A small network was shown many inputs. Here are its activations along a few directions, one row for each input.
In each table, some parts of the input vary, and every possible input appears once, in random order.
A made-up example of a description, with smaller parts first: one of 2 separate values, together with either a single point or one of 9 places along a line or (one of 5 places around a ring, together with one of 6 places along a line).
Shared parts are said once, and a part with two or three values counts as separate values.

Other details of the inputs vary at random and push rows far along two fixed directions, the same in every table; ignore that.

A family of inputs:
R1: [15 11  5 39 21 31 -4 41  5 26 -3 -6]
R2: [-14   0  -5  -2  -2  -3  22 -35  22 -21 -31   5]
R3: [  7  13  24  14  16   8  -7  15  -3  27 -12 -11]
R4: [-11  -6  -5   4   6  -5  20 -28  25  -8 -33   6]
R5: [ -7  -9 -18  25  11  14  23   2  23  -1 -28  13]
R6: [  0  -5 -30  -7  -9  -6  20 -17  18 -18   2   8]
R7: [ -9  24  31  -9   3  -1 -12 -14  -3  -4 -11 -24]
R8: [ 18   3   5   8   6  12 -13  19 -16  13  15  -7]
R9: [  5  10  15 -13   3 -13 -16  -3 -14   0  12  -9]
R10: [  0   9  19 -21   1 -20 -16 -12 -15  -2   8 -13]
R11: [  6 -11 -34  39  12  28  36  26  32  22 -21  13]
R12: [ -2  15  15 -19  -7  -4 -13  -9 -21 -13  15 -12]
R13: [ -2   0  23 -14   1 -18 -20   0 -12   3   6  -1]
R14: [-14   0  19 -19 -15  -3 -15  -5 -26  -9   7  -9]
R15: [ -6   9  11 -13  -3  -5 -11   7 -21  -8  13 -11]
R16: [ -8 -14 -23 -14 -20  -4  17 -30  14 -20  -5  10]
R17: [  3 -25 -34  13  -8  12  18   4  16   3  -3  17]
R18: [  2  16  15 -19  -5 -11 -15  -9 -18 -12  13 -11]
R19: [ 17 -22 -52  34  11  15  28  28  27  14   4  22]
R20: [ -2 -11 -22 -15  -7 -18  19 -34  19  -9  -6   1]
R21: [  0  10  19 -19  -2 -13 -15 -14 -17  -4  11 -13]
R22: [  3   0   8   8   4   4 -17  31 -15   7  15   8]
R23: [ 20  -6 -11  30  14  25  -6  44 -12  27  17   2]
R24: [ -7   8  11 -12  -4  -1 -10   4 -23  -6  13 -13]
R25: [ -1  -5 -26 -13 -12  -9  21 -32  17 -19   0   4]
R26: [ -3   9  21 -19  -9 -13 -19  -5 -16 -13  11  -1]
R27: [ 18 -33 -40  32  13   4  21  23  35  23  -3  32]
R28: [-14  30  26 -12  -5   7  -6  -8 -13  -8 -10 -16]
R29: [ 12 -16  -3  30  12  14  -8  51 -10  28  13  12]
R30: [  5  12  22  18  19   9 -11  16   2  22 -10 -17]
R31: [  5   7  15 -13   0  -4 -16  -6 -17   3  10 -14]
R32: [-16  29  25  -9  -3   8 -10  -7  -8 -13  -8 -23]
R33: [  3  12  11 -12  -5   3 -13  -2 -21  -6  14 -12]
R34: [ -2   4  17 -10  -9  -2 -17   0 -20  -5  12  -2]
R35: [-15  -7  -2  -3   4 -12  20 -37  25 -11 -36   3]
R36: [ 12 -24 -50  33  12  14  30  33  28  13   3  23]
R37: [ -6  29  30 -12  -3   3  -7 -13 -10  -5 -11 -16]
R38: [ -6   0 -27 -15 -11 -11  20 -23  19 -27   1   8]
R39: [ 20 -11  -3  30  13  15 -12  46  -7  26  16  15]
R40: [-14 -17 -25  -7 -13  -9  20 -10  17 -17  -4  16]
R41: [ 12   1  12  41  27  26  -5  40  -2  24 -12   7]
R42: [ -3  -5 -23 -17  -6 -17  18 -28  22 -18  -4   7]
R43: [ -5  -7 -31  -6 -11  -1  22 -18  14 -16   1   6]
R44: [ -5   1  25 -20  -4 -22 -21 -11 -15   0   5  -5]
R45: [  4  -3   9  10   1   9 -16  25 -19  12  14   4]
R46: [-20  25  26 -10  -3   6  -8  -5  -9 -12 -10 -26]
R47: [ -4  -8 -21 -17  -4 -22  18 -29  23 -14  -6   5]
R48: [ -9 -15 -27  -6 -15  -7  17 -15  16 -16  -3  16]
R49: [ 11 -12  14   8   7   0 -19  16 -14  26   7  -1]
R50: [ -5 -15 -22 -14 -19  -6  16 -33  16 -16  -6   9]
R51: [ 11  -6  14   7   8  -3 -20  21 -11  19  10   5]
R52: [-10   9  14 -20 -10  -1 -11  -6 -26 -11  10 -17]
R53: [ -5  -1  25 -19  -6 -18 -19 -15 -17   2   5  -7]
R54: [ -2 -21 -21  -8 -12  -8  15 -26  19  -4  -8  10]
R55: [ 19  -9  -3  29  14  14 -11  49  -5  23  16  17]
R56: [-11  10 -12  -4  -7   2  22 -32  30 -19 -22  -8]
R57: [ 13  -2  11   9   4   1 -18  23 -13  13  13   6]
R58: [  6  16  14 -13   0  -7 -15   2 -15  -9  15  -6]
R59: [ -3  23  30  -5   5   3  -8  -7  -6   7 -12 -15]
R60: [ 27 -13  -3  28  21  12  -9  36  -5  39  11   0]
R61: [  8   8   3   8   8   5 -12  30 -15   5  18   0]
R62: [-11  -1  17 -11  -9  -3 -14   4 -23  -3  10  -5]
R63: [ -2 -20 -20  -7 -10 -11  15 -25  20  -5  -6  13]
R64: [-25  -4  -8  -3  -3  -1  25 -26  18 -23 -33   3]
R65: [  3   3 -22  19   3  18  28   1  28   5 -20   8]
R66: [ -3   6  22 -18 -11  -8 -18 -12 -20  -8  10  -5]
Description of these inputs: one of 6 places along a line, together with either one of 3 separate values or (one of 2 separate values, together with one of 4 places along a line).
The inputs of R43 and R20 match in every part but the place on the line of 6. If R19 is changed in the same way as R43 into R20, which row does it become? -> R10
The inputs of R29 and R48 match in every part but the place on the line of 6. If R62 is changed in the same way as R29 into R48, which row does it become? -> R45
Change only the choice among 2 separate values in R58. List by row number the other rows that result. -> R26
Change only the place on the line of 6 in R40. List by row number the other rows that result. -> R13, R22, R26, R27, R55
Start at R50 and move only the place on the line of 4, one step at a time. The first step leads to R66. Which rows follow, in order? -> R57, R26
Change only the choice among 3 separate values in R32. List by row number the other rows that result. -> R5, R28
Change only the choice among 3 separate values in R56. List by row number the other rows that result. -> R2, R37

A family of inputs:
R67: [-12   8  13 -30 -21  -8  -8 -32 -15 -18   8  -6]
R68: [  3   0  32   9  15   1 -34  42 -34  18  16  -6]
R69: [ -9   8  15 -24 -12 -16 -15 -17 -10 -24   4   3]
R70: [  2 -21 -27  10  -6   6  19  -2  12   6   2  11]
R71: [  5 -14 -30   1  -8  -3  19 -11  17   0   1   2]
R72: [ 11  -9 -31   1  -8   1  13 -11  20  -4   3   7]
R73: [16 -9 -5 24 20  3 -6 39 -3 24 12  9]
R74: [  9 -16 -28   4  -9  10  14  -7  17  -2   2  16]
R75: [ 14 -22  -3  28  12  17  -8  45 -10  28   7   8]
R76: [ -6  12  15 -22  -4 -20 -10 -16 -10 -16   8  -2]
R77: [-15  17 -28  10  -6  25  34  14  24 -11 -16   2]
R78: [-19  18  29 -22  -1  -6  -4 -36  -2 -14 -25 -17]
R79: [  6   8  26   8  21  -2 -34  42 -33  21  18  -9]
R80: [-13   6   5 -28 -13 -13  -9 -23 -14 -13   6 -20]
R81: [  1 -17 -24   4 -12  -1  17  -9  15  -4  -5  20]
R82: [ -1 -24 -29   6  -5   6  16  -2  11   5   0   8]
R83: [ -7  14   9 -30 -18 -15  -8 -32 -12 -17   9 -13]
R84: [ -5  15  12 -26  -9 -17  -6 -23  -8 -15  12 -10]
R85: [-10   7  16 -29 -22 -11 -13 -26 -14 -26   2   0]
R86: [ 10  -6 -29  -1  -3  -4  17 -10  24  -7   3  11]
R87: [  7  10  28  -2  14  -1 -27  28 -30  16  22 -19]
R88: [  6   2  31   8   5   6 -29  33 -36  19  16  -4]
R89: [ -4  -5  -8  21   6   9  22  -6  36   7 -28   3]
R90: [ 15 -10  -2  28  13   6  -8  38  -4  22  10  18]
R91: [  8 -13 -26   3   2  -6  23  -3  21   2   3   6]
R92: [ -8   5 -28  19   3  25  31  -6  13 -27 -13  -1]
R93: [ 14  15  32  -2  14  -1 -35  28 -26   7  20  -4]
R94: [-17   4  15 -20 -10 -19  -9 -14 -15 -16   3  -1]
R95: [ -8  -2  -7  10   6   6  23 -18  33   3 -28   3]
R96: [-23  24  32 -19 -10  -9  -6 -32   6 -15 -23 -21]
R97: [  5  -5 -15  23  15  10  20  -6  25  15 -30   6]
R98: [ 23   2   9  38  31  20   0  30   1  36 -17   0]
What is each input in this table made of? -> either one of 2 separate values or one of 6 places along a line or (one of 4 places along a line, together with one of 6 places around a ring)
Change only the place on the line of 4 in R71. List by row number the other rows that result. -> R72, R80, R83
